Each row has a name. Each piece below is followed by the name of the row it came from, unless a question asks for something else. Each question is about the rows just above it.

K_792: [103 136 161 150 105 155 122 125 115 153 119 128 151 156 155 137 155 110
 153  87 152  93 154 116 124 126 163  87]
K_446: [167 148 100  83 128 100  96  89 101  86  68  99 152 119  81  79 111  92
  83 156 150 141  85  94 102  87 115 168]
K_139: [157 159 150 108 127 165  82  96  74 123  91 112 173 176 106 100 145  87
 144 150 176 142 122  82  79  85 161 150]
K_271: [147  92 110  75 139 114 138 145 143  80  71  65 115 124  76  81 100 141
 126 139 113 133  87 140 142 143 106 130]
K_148: [ 98 134 150 130  85 147 108  89 106 147 122 116 140 144 139 135 155  92
 144  86 152  88 140 105 116  98 153  80]
K_730: [112 113 120 142 164 113 182 179 183 131 150 157  90  97 141 137 113 185
 132 133  89 162 135 183 177 182 102 118]
Where do [103 136 161 150 105 155] appear?	K_792
Times [140] occurs in K_148:	2

K_112: [129 128 127 127 128 128 128]
K_14: [125 128 128 128 128 127 125]
K_729: [148 174 168  84  84 155 157]
K_296: [148 174 127 168 169 155 157]
K_63: [76 72 82 84 87 74 81]
Among the named rows, does one hold [127 127] next to each other, in this order?	yes
Among the named rows, does one hold [128 128 126] next to each other, in this order?	no
Among the named rows, does one hold [168  84  84 155 157] next to each other, in this order?	yes
find: [72 82 84 87 74 81]	K_63
Count of [169] in K_296:	1
How many times does K_14 hold [128]?	4
The row with [129 128 127 127] is	K_112

K_597: [133 125 180 177 141 138 165 121 156  58 190  74 138 125 128 124 177]
K_471: [120 114 176 173 130 128 162 133 163  64  94  74 130 135 138 136 176]
K_199: [139 147 112 124 139 139 132 123 125 125 126 130 135 125 127 123 124]
K_617: [118 113  80  81 111 116 107 152 122 178  74 164 111 151 149 150  90]
K_734: [ 83  84 141 139  92  95 139 171 173 105 143  95  98 170 165  95 157]
K_272: [126 122 132 128 124 127 137 137 140 121 132 121 125 138 136 137 137]
K_171: [162 150 121 121 155 153 130 107 110 127 124 139 147 109 114 105 116]
K_762: [129 123 159 156 133 132 153 128 149  85 165  94 132 130 132 130 160]
K_279: [ 57  62 152 150  74  78 150 190 195  93 154  76  84 189 183 194 171]
K_407: [115 111 129 127 117 119 135 146 146 122 129 119 118 147 146 147 135]
K_779: [159 156 133 132 153 128 149  84 165 117 131  98  84 188 181 192 152]
Where do [155 153 130 107 110] appear?	K_171
Which row holds [139 147 109]?	K_171
The row with [159 156 133 132 153 128 149  85 165] is	K_762
How many times does K_734 hold [95]?	3
[107 152 122 178  74 164 111] is in which row?	K_617
Does one of the named rows hold [156 133] side by side, in this order?	yes

K_632: [136 109 147 128 111 156 123 136 135 129 131 114 123 171 117 134 115  99
 124 142 113  96 138 134 147 121 130 126 134 141 140 101 119 114 124 152
 137 125 126 119 108 114 141 117 150 127 136]
K_943: [128 123 117 129 128 170 126 129 122 131 113 138 126 161 135 116 131 118
 137 175 177 154 137 133 138 134 140 135 118 119 131 114 115 127 125 122
 123 132 129 142 140 134 122 131 148 119 125]
K_195: [127 121 125 131 123 175 127 131 129 133 141 115 126 138 139 108 118 141
 124 106 112 150 173 127 123 130 111 135 137  75 132  66 125 119 122 138
 131 129 131 116 150 127 131 138 106 117 135]
K_912: [129 130 140 130 121 176 133 128 118 127 105 145 124 143 132 146 109 124
 124 174 110 138 144 123 114 113 105 122 121 150 141 157 146 130 129 133
 117 117 122 132 123 126 118 130 104 113 100]
K_714: [123 130 126 136 124 135 124 126 116 127 108 135 152 108 115 114 135 106
 120 151 131 139 113 135 121 159 105 145 121 106 140 128 128 109 119 123
 142 130 122 110 130 132 136 138  58 114 137]
K_142: [135 109 108 117 137 139 128 128 133 123 122 125 124 108 140 132 117 164
 139 112 152 140 130 139 133 109 116 109 109  80 142 109 121 137 124 152
 114 131 121 138 112 136 127 130 150 126 123]
Count of [140] in K_142:	2
Does one of the named rows hold [117 137 139 128] side by side, in this order?	yes
find: [114 124 152 137]	K_632
How many times does K_714 hold [135]?	4
Does one of the named rows hold [130 126 136] side by side, in this order?	yes

K_316: [140 159 144 105 153 123 122 125 136 121 122 155 162 133 138 146 119 146]
K_480: [ 96  99 138 135  94 121 120 125 129 149 122  83  98 138 135 101 117  98]
K_415: [148 160 102 134 161 153 151 140  98 101  91 159 158  98  95 153 155 169]
K_299: [102 152  71 168 152 170 192 189  77  54  71 113 119  76  75 125 185 164]
K_320: [161 149 140  97 171 118 112 108 157 147 129 172 164 144 136 148 116 130]
Among the named rows, does one hold [149 122] next to each other, in this order?	yes
find: [189  77  54  71 113 119]	K_299

K_483: [ 80 173  71 165 162 133 101 130 165 185 183  84 166  88 137  66  83]
K_993: [101 130 168 173  70 129 151  74 184  73 135  66  82 100  81 173 168]
K_764: [163 176 169 173  70 133 151  74 184  73 135  66  82 100  81 173 168]
find: [ 70 129 151  74 184  73 135  66  82]	K_993
[162 133] is in which row?	K_483
find: [163 176 169 173  70 133 151  74 184  73 135  66  82 100  81 173 168]	K_764
Which row holds [101 130 165]?	K_483
Which row holds [168 173  70 129 151]?	K_993

K_447: [ 80 168 174 177]
K_83: [105 103 141 184]
K_627: [153  81 175 179]
How many times does K_627 hold [153]?	1
Where do [ 80 168] appear?	K_447

K_239: [104 145 112 159  99 109]
K_145: [138 121 131 116 144 127]
K_572: [145 104 110 148 118 110]
K_445: [135 143 181 103 142 170]
K_366: [108 140 103 160 103  98]
K_713: [139 127 160 103 140 163]
K_193: [139 128 165 101 149 165]
Does one of the named rows hold [160 103  98] side by side, in this order?	yes
Does one of the named rows hold [148 110] side by side, in this order?	no
[104 145] is in which row?	K_239
Does one of the named rows hold [143 181] side by side, in this order?	yes

K_673: [172  96 171 119 149 165  97 114]
K_113: [ 96  80 123 185 117 118 158  84]
K_80: [135 135 136  76 152 125 108 135]
K_952: [130  97  97 152 152  97 108  97]
K_194: [171 126 142 164 153 130 114  97]
Times [135] occurs in K_80:	3
How many times does K_952 hold [97]?	4
The row with [114  97] is	K_194
find: [171 126 142 164 153]	K_194
[130 114] is in which row?	K_194
find: [135 135 136  76]	K_80
Does one of the named rows hold [165  97] side by side, in this order?	yes

K_724: [127 121 121 121 141 127 121]
K_660: [124 142 131 129 142 130 126]
K_852: [125 140 132 127 122 128 125]
K_801: [128 130 131 117 137 132 118]
K_309: [ 55 144 134 129 140 124 127]
K_229: [160  69  56  56  69  56  56]
K_106: [125 140 132 127 140 121 125]
Times [56] occurs in K_229:	4
Times [121] occurs in K_724:	4
Does one of the named rows hold [127 122] side by side, in this order?	yes
Among the named rows, does one hold [56 56 69 56 56] next to each other, in this order?	yes
Count of [68] in K_229:	0
Does one of the named rows hold [141 132 127] side by side, in this order?	no
Where do [130 126] appear?	K_660

K_414: [138 102  87 153 156 146 139 153 113  96 121 153 149 107 125  95 155 103
 136]
K_543: [128 158 142  98 142 108 142 112 140 162 140 104 104 155 142 157 107 155
 116]
K_461: [150 159 170 101  95 106  95 105 132 154 132  95 103 150 134 157 103 132
 151]
K_587: [ 97 158 184 147 150 111  88 104 121 160 125  93 109 142 113 169 107 149
 135]
K_465: [138 102  87 153 156 146 156 153 113  96 121 153 149 107 125  95 155 103
 136]
K_32: [ 93 112 125 147 150 149 148 149  95 108  98 148 142 103  96 113 149 106
 165]
K_38: [117 159 170 101  95 106  95 105 132 154 132  95 103 150 134 157 103 147
  95]
How many times does K_38 hold [95]?	4
Times [150] occurs in K_461:	2
find: [150 159 170 101  95 106  95 105 132 154 132  95 103 150 134 157 103 132
 151]	K_461
find: [ 93 112 125 147 150 149 148 149  95 108  98 148 142 103  96 113 149 106
 165]	K_32
Does one of the named rows hold [170 107 149] side by side, in this order?	no
How many times does K_543 hold [142]?	4

K_579: [ 93 107 132 100  94  65  80  97 134  63  91  97  89 125  99  97 125 117
  98  91  76  94 115 105 129  62  91 119  97 130  91 135]
K_503: [163 156 144 128 165 187 174 137 131 179 154 154 152 144 148 164 139 144
 164 160 174 168 141 152 137 189 145 154 176 126 148 125]
K_687: [163 144 128 156  96 187 171 130 123 188 149 157 163 137 153 162 139 144
 157 163 178 163 144 153 134 191 130 144 181 128 156 126]
find: [ 89 125  99]	K_579
How many times does K_579 hold [97]?	4
Does one of the named rows hold [164 178 163] side by side, in this order?	no
Where do [163 144 128 156  96 187] appear?	K_687
Among the named rows, does one hold [178 163] next to each other, in this order?	yes
find: [ 97 125 117]	K_579

K_76: [146 175 135  86 102 155 161 159 167 123  89  81 105 177]
K_553: [163 126 122 109 138 139 107 150 118 118 134 111 118 128]
K_52: [103  88 131 130 131 127  79  90 118 107 136 101 148  58]
K_849: [ 86 140 108  91 137 133 161 132 167 144 111  93  85 110]
K_392: [108 111 128 127 169 144  88  95 146 145 189  95 104 104]
K_152: [130 135  87 149  96 112 156 137 121  70  85 126 141 126]
K_890: [157 103 100 129 169  99  91 115  97 164 165 164 141  73]
K_8: [137 170 126 135 106 138 168  89 108 169 151 148 169 141]
K_258: [137 170 126 135 106 138 168 160 168 119 110 124 104 130]
K_175: [165 169 149  89 122 169 127 174 177 145 122 109  98 136]
K_927: [111 102  96 146  93 120 113 122 139 106  86 132 136  91]
Where do [127  79  90] appear?	K_52
Is [155 160 159] printed in one of the named rows, side by side and in this order?	no
find: [131 130 131 127  79  90 118 107 136 101 148]	K_52
Does one of the named rows hold [111 118 127] side by side, in this order?	no
Does one of the named rows hold [137 133 162] side by side, in this order?	no
Does one of the named rows hold [117 118] side by side, in this order?	no

